divez: |  96 |  86 |  96 |  94 |  90 | -27 |  95 |  92 |  85 | -26 | -44 | -77 | -54 | -31 |  94 |  95 |  96 |  56 |  95 | -32 |  94 | -64 | -67 | -46 | -64 | -67 |  92 |  92 | -59 | -49 | -79 | -81 | -66 | -36 | -44 |  91 | -59 |  90 |  83 |  93 | -36 | -37 | -54 | -59 | -44 | -10 | -42 |  91 |  72 | -61 |  83 | -53 |  83 |  55 | -29 |  91 | -45 | -70 |  16 |  96 | -34 |  77 |
dode: | -11 | -31 | -18 |  -6 |  -2 | -46 | -54 | -56 | -15 | -42 | -65 | -40 |  95 |  92 | -23 | -19 | -14 |  58 | -17 | -43 | -10 | -34 | -67 |  92 | -37 | -34 | -14 |  -3 | -39 |  97 | -56 | -11 | -29 |  94 |  87 |   0 | -35 |   8 | -22 | -14 | -56 |  33 | -43 | -40 | -42 | -49 | -47 |   1 | -35 | -38 | -36 |  93 | -42 | -57 |  92 |   0 |  97 | -30 | -65 | -17 |  95 | -31 |
buvus: |  -8 | -18 | -12 |  -5 |  -3 | -29 | -12 |  -6 | -27 | -30 |  63 | -42 |  63 |  64 | -17 | -12 |  -9 |  40 | -11 | -43 |  -7 | -39 | -43 |  63 | -42 | -39 | -10 |  -3 | -41 |  64 | -48 | -23 | -38 |  64 |  60 |   0 | -13 |   4 | -18 |  -8 | -29 |  33 | -45 | -44 | -15 | -18 | -46 |  -2 | -27 | -41 | -20 |  62 | -22 | -28 |  63 |  -2 |  64 | -37 | -32 | -12 |  63 | -27 |
keru: | -63 | -67 | -62 | -65 | 118 | -42 | -54 | -65 | -15 | -46 | -56 | 113 | -52 | -76 | -48 | -67 | -62 | -96 | -55 | 113 | -63 | 118 |  33 | -65 | 117 | 118 | -54 | -69 | 117 | -56 | 104 | 114 | 120 | -64 | -76 | 118 | -41 | -76 | -20 | -72 | -35 | -99 | 118 | 120 | -50 | -67 | 115 | -68 |  -4 | 118 | -70 | -59 | -77 | -74 | -73 | -70 | -56 | 119 | -57 | -55 | -66 |   2 |
rire: |  20 |  15 |  20 |  18 |  17 | -20 |  25 |  18 |  45 | -18 | -32 |  39 | -33 | -39 |  29 |  19 |  21 | -15 |  27 |  62 |  20 |  47 |  10 |  10 |  44 |  45 |  26 |  12 |  50 | -36 |  37 |  40 |  42 | -32 | -50 |  11 | -22 |   7 |  43 |  13 | -20 | -58 |  50 |  46 | -23 | -22 |  56 |  12 |  49 |  48 |  14 | -38 |   9 |   3 | -36 |  13 | -34 |  44 |  -5 |  24 | -35 |  49 |
gotug: | -35 | -14 | -32 | -35 | -36 |  60 | -35 | -33 | -38 |  60 | -17 |   7 | -13 | -14 | -33 | -29 | -34 | -37 | -36 | -23 | -34 |  -8 |  53 | -10 |  -2 |  -7 | -36 | -33 |  -9 | -14 |  17 | -12 |  -9 | -19 |  -2 | -34 |  61 | -36 | -43 | -28 |  61 |  33 |  -8 | -10 |  59 |  51 | -13 | -35 | -39 |  -8 |  -9 |  -8 |  -2 |  21 | -18 | -34 | -17 |  -8 |  44 | -35 | -18 | -42 |
which: |  96 |  86 |  96 |  94 |  90 | -27 |  95 |  92 |  85 | -26 | -44 | -77 | -54 | -31 |  94 |  95 |  96 |  56 |  95 | -32 |  94 | -64 | -67 | -46 | -64 | -67 |  92 |  92 | -59 | -49 | -79 | -81 | -66 | -36 | -44 |  91 | -59 |  90 |  83 |  93 | -36 | -37 | -54 | -59 | -44 | -10 | -42 |  91 |  72 | -61 |  83 | -53 |  83 |  55 | -29 |  91 | -45 | -70 |  16 |  96 | -34 |  77 |
divez
which: | -35 | -14 | -32 | -35 | -36 |  60 | -35 | -33 | -38 |  60 | -17 |   7 | -13 | -14 | -33 | -29 | -34 | -37 | -36 | -23 | -34 |  -8 |  53 | -10 |  -2 |  -7 | -36 | -33 |  -9 | -14 |  17 | -12 |  -9 | -19 |  -2 | -34 |  61 | -36 | -43 | -28 |  61 |  33 |  -8 | -10 |  59 |  51 | -13 | -35 | -39 |  -8 |  -9 |  -8 |  -2 |  21 | -18 | -34 | -17 |  -8 |  44 | -35 | -18 | -42 |
gotug
then: | -42 | -54 | -65 | -15 | -46 | -56 |
| 113 |

Sab: |  60 | -24 |  21 | -19 | -34 | -30 | -37 |  -2 |   8 | -37 |  15 | -25 |   0 | -30 |  15 | -35 |  14 |  -4 |   9 |  21 |  18 |  14 |  10 |   6 | -33 |  25 |  15 | -28 |  55 |   4 |  10 | -20 | -46 |  64 |  43 | -30 |   8 |  21 |   5 |  -2 |  -3 | -37 |  18 | -12 | -15 | -22 | -11 |  41 |  22 |
divez: | -102 |   27 |  -12 |   25 |   49 |   32 |   26 |  -11 |   15 |    9 |   -8 |   44 |  -16 |   66 |  -20 |   38 |  -11 |   -8 |  -14 |  -65 |    2 |   -2 |   -8 |  -10 |  -54 |   27 |  -21 |    6 |   41 |  -10 |  -10 |  -36 |  -30 |   44 |   26 |    0 |   17 |    1 |   28 |   13 |    5 |   11 |   -8 |  -10 |  -56 |  -16 |   16 |   37 |   47 |
Dinek: | -46 |  45 | -53 |  21 |  62 |  41 |  38 | -21 | -10 | -16 | -26 |  34 | -11 |  -2 | -14 |  30 |   3 |  -4 | -14 | -17 | -24 |  -1 |   9 | -30 | -33 |  25 |  15 | -28 |  55 |   4 |  10 | -20 | -46 | -30 |  43 | -30 |   8 |  21 |   5 | -39 |  -3 | -39 |  18 | -12 | -15 | -22 | -11 |  41 | -34 |
keru: |  60 | -24 |  21 | -19 | -34 | -30 | -37 |  -2 |   8 |   3 |  15 | -25 |   0 | -30 |  15 | -35 |  14 |  -4 |  25 |  21 |  18 |  14 |  10 |  25 |  27 |  -6 |   1 |  25 | -43 |  -3 |   1 |  18 |  28 | -30 | -19 |  -7 | -19 | -19 |  -2 | -22 |  13 |   5 |  17 |   4 | -59 |  20 |  25 |  -3 |  -8 |
which: |  60 | -24 |  21 | -19 | -34 | -30 | -37 |  -2 |   8 | -37 |  15 | -25 |   0 | -30 |  15 | -35 |  14 |  -4 |   9 |  21 |  18 |  14 |  10 |   6 | -33 |  25 |  15 | -28 |  55 |   4 |  10 | -20 | -46 |  64 |  43 | -30 |   8 |  21 |   5 |  -2 |  -3 | -37 |  18 | -12 | -15 | -22 | -11 |  41 |  22 |
Sab
which: |  60 | -24 |  21 | -19 | -34 | -30 | -37 |  -2 |   8 |   3 |  15 | -25 |   0 | -30 |  15 | -35 |  14 |  -4 |  25 |  21 |  18 |  14 |  10 |  25 |  27 |  -6 |   1 |  25 | -43 |  -3 |   1 |  18 |  28 | -30 | -19 |  -7 | -19 | -19 |  -2 | -22 |  13 |   5 |  17 |   4 | -59 |  20 |  25 |  -3 |  -8 |
keru
which: | -102 |   27 |  -12 |   25 |   49 |   32 |   26 |  -11 |   15 |    9 |   -8 |   44 |  -16 |   66 |  -20 |   38 |  -11 |   -8 |  -14 |  -65 |    2 |   -2 |   -8 |  -10 |  -54 |   27 |  -21 |    6 |   41 |  -10 |  -10 |  -36 |  -30 |   44 |   26 |    0 |   17 |    1 |   28 |   13 |    5 |   11 |   -8 |  -10 |  -56 |  -16 |   16 |   37 |   47 |
divez
which: | -46 |  45 | -53 |  21 |  62 |  41 |  38 | -21 | -10 | -16 | -26 |  34 | -11 |  -2 | -14 |  30 |   3 |  -4 | -14 | -17 | -24 |  -1 |   9 | -30 | -33 |  25 |  15 | -28 |  55 |   4 |  10 | -20 | -46 | -30 |  43 | -30 |   8 |  21 |   5 | -39 |  -3 | -39 |  18 | -12 | -15 | -22 | -11 |  41 | -34 |
Dinek
then: |  44 | -16 |  66 |
| -20 |

sovu: | -12 | -36 | -23 | -48 |  38 | -23 |  50 | -21 |
rire: | -53 |  71 | -69 | -31 |  42 |  46 |  38 |  62 |
Sab: | -74 |   2 | -50 |  16 | -24 | -15 | -17 |  82 |
buvus: |  78 | -58 |  46 |  16 | -24 | -17 | -15 | -88 |
keru: |    1 | -106 |  -20 |   15 |  -21 |  -20 |  -14 |  -11 |
again sovu: 
| -23 |
again keru: 
| -20 |
then: |  16 | -24 | -15 | -17 |
| 82 |

